A small network was shown many inputs. Here are its activations along a few directions, one row for each input.
In each table, some parts of the input vary, and every possible input appears once, in random order.
Descriptions start from the smaller parts, as in this example, which fits no table here: one of 2 separate values, together with either a single point or one of 9 places around a ring or (one of 4 places along a line, together with one of 5 places around a ring).
Shared parts are said once, and a part with two or three values counts as separate values.
In the rows, zero is written as 128.

Table:
r1: [123 124 142 140 100 131 120 103  76  93 104 108 108 137 117 119]
r2: [115 145 135 231 136 181 102 106  59  81  45 102 107 164 111 187]
r3: [134 119 122  97 107 112 140 162 144 158 162 138 147 106 126 104]
r4: [104 143 133 233 144 185 119  91  64  75  67  77 104 175 119 187]
r5: [118 121 158 149 128 142 140 133  97 100  84 102 103 157 119 112]
r6: [150 124 131  48 135 103 142 153 221 179 198 194 149  88 160 101]
r7: [145 125 114  91 124 103 140 153 153 160 165 109 135 109 124 103]
r8: [128 146 136 223 122 186 114  86  49  81  70  88  95 157 119 195]
r9: [156 134 111  44 150  75 127 136 216 171 193 196 162  81 154  96]
r10: [ 99 115 133 133 125 137 131 114  86 102  86 108 120 163 104 131]
r11: [152 124 128  52 148  95 140 160 231 183 195 179 140  93 164  96]
r12: [115 117  91  95 116  86 120 139 140 154 166 135 166 106 119 104]
Q: Changing only one part turns r11 into r7. The same change can be made to r9. Which row results?
A: r12
Q: What is each input in this table made of?
A: one of 3 separate values, together with one of 4 places along a line
Q: A walk changes only the place on the line of 4. It starts at r8 and steps to r1. List the rest of the walk in order.
A: r3, r6

Table:
r13: [105 121 121 185  90 128 133 151  13  91  65  57 137 153  69 111]
r14: [130 121 104  37 147  95 152 146 214 178 196 180 183  99 134 109]
r15: [102 118 122 190  89 132 133 144  12  93  70  57 141 153  70 108]
r16: [100 118 120 190  91 127 131 146  16  93  66  54 139 154  70 110]
r17: [106  93 154  44  79  71 130 163 118 114 126 109 122 130 101   9]
r18: [103  92 154  45  74  76 123 164 120 117 126 111 122 127  98  10]
r19: [132 153 151 192 153 185 101  57  95  77  77 142  82 159 150 200]
r20: [128 118 104  36 139  96 156 144 213 178 202 176 182  92 137 111]
r21: [168 150 107 182 171 156 126 127 193 179 172 157 115 102 190 212]
r22: [133 155 152 192 157 187 100  58 100  77  75 141  82 159 147 199]
r23: [173 157 109 179 176 155 127 126 198 175 172 153 114 103 186 209]
r24: [100  89 151  45  76  71 126 161 118 117 128 108 121 130 102  12]
r25: [134 154 152 189 156 185 104  60  99  78  73 140  81 159 147 201]
r26: [170 157 107 179 177 155 119 128 195 180 170 157 113 104 185 209]
r27: [135 124 109  34 145 100 158 144 215 175 201 178 184  97 134 107]
Q: Changing only one part turns r21 into r26. The same change can be made to r20. Which row results?
A: r14
Q: What is each input in this table made of?
A: one of 3 separate values, together with one of 5 places around a ring

Table:
r28: [142 113 130  52 133  74 126 176 181 172 152 156 128 109 136  66]
r29: [152 158 146 157 180 169 127  62 129  99  99 156 100 147 153 193]
r30: [136 131 130 118 139 144 114 108 221 153 191 169 114 103 187 159]
r31: [162 154 156 179 169 162 110  82 138 108 104 138  62 142 176 179]
r32: [127 135 121  96 148 152 132  90 211 145 185 186 150 108 164 175]
r33: [101  97 152  95  69  96 137 148  93 100 132  81 121 131 105  34]
r34: [ 98 126 148 144 110 150  97  93  59  70  51 121 110 165  92 131]
r35: [132 116 119  31 144  79 143 157 173 164 145 170 161 116 114  82]
r36: [137 143  64 203 139 134 165 179  86 173 144  87 198 114  95 180]
r37: [108 122 159 165  96 146  83 113  67  78  57 107  76 158 115 118]
r38: [ 93 104 140  70  81 103 152 130  85  92 126  95 156 137  80  50]
r39: [148 138  73 225 128 127 149 197  93 183 150  69 161 108 119 168]
Q: Changing only one part turns r32 into r30. The same change can be made to r35. Which row results?
A: r28
Q: What is each input in this table made of?
A: one of 2 separate values, together with either a single point or one of 5 places around a ring
Q: Which other rows does r36 become when the choice among 2 separate values takes its other values? List them by row number.
A: r39

Table:
r40: [139 131  99  75 140  95 150 180 221 195 214 147 190  85 144 108]
r41: [121 143 140 128 146 159 120  82 124 106 105 164 126 141 120 168]
r42: [124 139 101 156 140 149 144 128  98 134 116 128 167 131 101 174]
r43: [123 113 141 143  92 123 106 145  97 105 107  93  97 141 123  86]
r44: [136 115 123  45 151  99 135 124 231 168 192 196 128 101 166 112]
r45: [137 143 151 148 150 150 113 103 129 112 105 135  93 141 147 148]
r46: [118 109 122  18 110  83 141 166 197 166 197 147 155 104 120  55]
r47: [121 124 137 129 115 121 119 138  89 101 100  99 112 146 112  90]
r48: [132 135 109 175 134 140 144 127 100 133 128 105 146 127 123 159]
r49: [139 131 153 158 130 148 102 108 134 114 109 126  81 134 163 143]
r50: [142 133 118 188 122 137 121 163 103 143 123 101 111 126 144 150]
r51: [134 135 146 142 140 152 122  81 126 104 113 141 109 136 145 154]
r52: [ 97 122 133 110 107 125 135 119  86  95  95 128 149 142  82 114]
r53: [116 113 137 125 101 111 135 116  83 101  99 112 125 134 103 104]
r54: [142 135 111 179 142 129 133 139 101 145 117  99 130 130 128 155]
Q: Changing only one part turns r43 into r49. The same change can be made to r46. Which row results?
A: r44
Q: What is each input in this table made of?
A: one of 3 separate values, together with either a single point or one of 4 places along a line
Q: Which other rows does r48 become when the choice among 3 separate values takes its other values? List them by row number.
A: r51, r53
Q: A walk changes only the place on the line of 4. It starts at r42 and steps to r48. List the rest of the walk in order.
A: r54, r50
